These are the activations of a small neural network, seen along a few directions. Each row is one input.
Each table varies a few parts of the input and shows all the possible inputs, shuffled.
A made-up example of a description, with smaller parts first: one of 3 separate values, together with either a single point or one of 9 places around a ring or (one of 6 places along a line, together with one of 8 places around a ring).
Shared parts are said once, and a part with two or three values counts as separate values.
In the rows, 128 means zero.

Other details of the inputs vary at random and push rows far along two fixed directions, the same in every table; ignore that.
These rows show it; all are for the same input, with only those details redrawn:
[175 100 118 159 178 202 118 129 138 149 193]
[132 161 107 104 101 107  94 148 114  83 107]
[155 146 153 141 153 153 160 151 144  90 106]

Table:
x1: [125 124 168 139 143 118 187 132 143 131 102]
x2: [139 110  75 126 125 159  57 110  92 128 202]
x3: [100 137 152 136 143 143 177 135 164 132  94]
x4: [138 143 150 141 150 150 166 149 151 105 101]
x5: [101 153 106 109  97 107 103 129 105  84 111]
x6: [152 146 154 140 154 153 161 152 144  92 107]
x7: [161 129 168 143 150 124 174 142 134 106 108]
x8: [ 73 152 107  98  90  96 110 133 133 127  95]
x9: [141  94  82 122 119 122  67 113 103 174 191]
x10: [103 105  74 123 118 154  67 100 101 153 198]
x11: [139  95 118 155 172 197 129 119 147 175 188]
x12: [149 126 167 147 147 132 176 124 120  90 116]
x13: [ 84 100  73 122 113 149  71  93 111 170 192]
x14: [180 105 111 120  92 121  25  89 139 236 140]
x15: [194 103 180 178 205 187 198 145 165 144 145]
x16: [ 95 117 167 143 136 122 193 108 140 131 104]
x17: [123 142 122 108  95  86 109 121  89  85 118]
x18: [103 147 117  98  94  75 113 140 123 130  98]
x19: [ 80 135 121  99  86  66 122 122 122 143  97]
x20: [140 152 117 102 101  81 101 150 114 105 105]
x21: [130  93  83 127 117 132  71  96  90 157 198]
x22: [165  94 120 165 177 205 124 113 123 133 201]
x23: [119  92  86 118 116 120  74 106 105 186 192]
x24: [ 66 147 107 105  87 100 113 115 118 109 103]
x25: [ 92 117 168 142 137 122 193 108 140 133 105]
x26: [113 122 167 144 140 126 188 114 129 115 110]
x27: [106 139 119 108  92  83 114 119  96 100 112]
x28: [167  88 125 157 176 173 130 129 145 186 186]
x29: [109 128 163 135 143 118 186 138 165 154  91]
x30: [125 149 113 102  97  78 106 147 121 118  98]
x31: [ 85 151 108 106  92 105 109 121 107  92 110]
x32: [159 129 169 142 151 124 175 142 133 108 109]
x33: [156 152 149 102  68  72  71 113 146 178  52]
x34: [138  94  83 122 119 122  68 114 103 176 192]
x35: [112 128 162 136 142 118 185 137 165 152  91]
x36: [ 92 157 108  99  95 101 106 139 123 110 101]
x37: [135 144 151 140 151 150 166 150 151 107 102]
x38: [104 153 105 109  96 107 103 129 105  83 111]
x39: [132 161 107 104 101 107  94 148 114  83 107]
x40: [132  75 134 161 167 176 146  93 123 176 198]
x41: [106 147 115  99  93  75 113 140 123 128  98]
x42: [107 120 167 139 139 113 191 126 154 148  96]
- The inputs of x16 and x25 match in every part but one. If x26 is changed in the same way as x16 into x25, which row does it become? => x40
- What is each input in this table made of? => one of 2 separate values, together with either a single point or (one of 4 places along a line, together with one of 5 places around a ring)
- A walk changes only the place on the line of 4. It starts at x35 and steps to x41. List the rest of the walk in order. => x30, x15
- Change only the choice among 2 separate values in x13. List by row number the other rows that result. => x24

Table:
x43: [115 115 111 131 134 145 119 120 124 139 157]
x44: [177  89 125 158 171 187 115 118 140 180 190]
x45: [117 163 184 124 120  91 194 148 154  96  38]
x46: [158 118 166 167 186 183 191 138 147 109 138]
x47: [ 96 141 114 110 104 102 119 128 114 108 116]
x48: [132 116  66 112 109 132  49 119  88 129 191]
x49: [144 135 111 114 109 110  89 131 116 128 128]
x50: [126 124 180 147 147 126 195 125 156 140  91]
x51: [143 105 179 164 172 159 197 122 163 161 121]
x52: [ 80 147 125 105  92  80 135 124 111  99  95]
x53: [131 163 126 102  93  86 105 145 123 100  80]
x54: [144 145 123 113 107 103 104 137 119 112 109]
x55: [130 162 126 101  92  84 107 144 122  99  81]
x56: [146  86  46 127 132 174  25 105  95 175 246]
x57: [ 80 161 122  96  83  71 129 134 110  83  79]
x58: [119 132 112 111 102 104  96 124 126 147 121]
x59: [156 118 166 166 185 184 191 137 149 112 137]
x60: [138 122 109 132 138 151 110 129 118 120 160]
x61: [129 110 123 130 128 129 115 115 132 168 145]
x62: [116 142 121 109 100  98 107 130 131 137 101]
x63: [116 117 110 131 134 147 117 121 126 140 155]
x64: [126 106 170 166 178 170 206 121 151 135 136]
- The inputs of x45 and x47 match in every part but one. If x62 is changed in the same way as x45 into x47, which row does it become? => x63
- What is each input in this table made of? => one of 2 separate values, together with either one of 5 places along a line or one of 6 places along a line
- Change only the choice among 2 separate values in x50. List by row number the other rows that result. => x52
